These are the activations of a small neural network, seen along a few directions. Each row is one input.
Each table varies a few parts of the input and shows all the possible inputs, shuffled.
Descriptions start from the smaller parts, as in this example, which fits no table here: values(3) and (point or ring(11) or (ring(5) and line(6))).
Shared parts are said once, and a part with two or three values counts as separate values.
(in the rows, 128 means zero)

Other details of the inputs shift rows strongly along two fixed directions, in all tables alike. That doesn't count.

Table:
r1: [ 84 133 135 148  69 158 109  70 113 162 150 158 127 136  94 114]
r2: [115  94 120 160 181 148 162 189  92 120 114  31  23 144 159 104]
r3: [162 106 152 128 169 122 149 160 106 189 133 118 165 138 161 150]
r4: [144  80 149 164 126 127 122 125 102 143 130 112  69 160  82 120]
r5: [158 173 111 116 101 148 111 132 155 123 127 178 206  88 141 123]
r6: [148 114 136 108 144  98 161 131 110  90 125 131  59 137 104  81]
r7: [182 199 116 177 201 163  88 228 162 187 121 105 229  64 244 147]
r8: [101 119 115 140 106 130 158 111 121  94  83 159 126 103  89 119]
r9: [127  93 154 147 142 113 186 107  87 161 139 114  84 150  95  97]
r10: [179 133 149 118 167 114  90 167 123 177 147 114 204 131 173 178]
r11: [153  92 111 114 120 133 164 132 132  84 116 111  68 137 106 109]
r12: [ 75 194 131 119  67 134  53  45 129 141 181 158 185 136 114 131]
r13: [217 155 124 118 147 127  95 178 159 114 116 150 194  98 153 145]
r14: [ 55 148  98 118  52 129  92  60 127  59 100 164 105 130  75 122]
r15: [135 210 120 160 155 159  49 175 143 153 113 103 181 104 196 119]
r16: [112 180 121  97 110 123 137 102 143 113 151 182 170 100 136  88]
r17: [130  52 151 182 143 105 185 156 114 158  84 115  86 135  80 138]
r18: [ 47 138  91 110  57 144 114  55 147  55 118 150 111 125  87 138]
r19: [ 84 129 136 121  97 136 136  63 117 129 177 121  94 156 102 130]
r20: [136  67 144 115 155 119 172 134  94 150 134  73  67 178 135 142]
r21: [ 88 167 117  81  93 133 127  73 155  79 165 154 122 118 126 101]
r22: [171 136 126  84 171  94 124 176 129 124 114 136 147 121 166 133]
r23: [ 79 174 118 123  47 180  56  59 164 137 182 157 176 135 121 157]
r24: [156  88 140 164 158 116 135 169 177 143 121 109 155 124 125 197]
r25: [138  90 119  79 164 100 181 146 115 104 107  97  63 147 149 113]
r26: [168  85 154 173 161 101 108 178 152 149 108 117 163 121 114 179]
r27: [112 102 119  91 152 103 193 134  88 118 100 138  75 140 129  82]
Each input here is: values(3) and (point or (values(2) and line(4))).
The inputs of r4 and r23 match in every part but the values(3) part. If r10 is changed in the same way as r4 into r23, which row does it become?
> r20
Change only the values(3) part in r2. List by row number the other rows that result.
> r7, r15

Table:
r28: [ 80 144 120 108 106 127 133  94 102 130 129 143 115 135 128 102]
r29: [162 118 137 157 164 122 135 175 132 146 108 119 141 113 141 133]
r30: [ 96 145 121  98 108 129 120  91 106 120 142 137 105 143 130 100]
r31: [169 104 130 121 153 104 173 155 137 110  99 145 128 111 115 124]
r32: [163 123 127 138 169 132 140 175 140 130 120  99 129 117 158 140]
r33: [147 176 117  96 103 130  97 111 162  98 146 173 196 100 133 137]
r34: [186 111 154 132 164 117 137 159 138 158 149 117 151 131 138 152]
r35: [131 163 137 128 117 138  96 119 155 166 160 156 218 111 146 163]
r36: [ 77 141 116 101 109 130 122  95 110 118 132 126 109 142 136 116]
r37: [100 131 129 135  90 138 104  90 118 127 136 132 112 145 102 121]
r38: [121  90 129 148 146 128 179 142  96 123 107 100  47 139 111  88]
r39: [ 83 124 121 140  91 140 104  95 122 125 126 126 113 142 108 138]
r40: [120 171 118 135 120 143  76 134 156 132 132 135 189 107 156 156]
r41: [171 100 148 138 168 117 141 164 143 156 138 104 152 130 143 169]
r42: [ 85 126 127 147  90 139 113  94 115 137 125 141 120 138 101 123]
r43: [ 96 144 121 134  99 137 106  98 117 115 131 129 103 138 112 105]
r44: [179 133 131 132 164 132 135 170 137 133 133 111 132 118 154 124]
r45: [138  62 123 116 145 101 193 144 117  81  90 112  43 143  93 114]
Describe the family of inputs behind these rows.
> values(3) and (point or line(5))
The inputs of r29 and r40 match in every part but the values(3) part. If r31 is changed in the same way as r29 into r40, which row does it become?
> r45
Which other rows agree with r33 in the values(3) part? List them by row number.
> r30, r34, r37, r43, r44
Change only the values(3) part in r35. List by row number the other rows that result.
> r34, r41
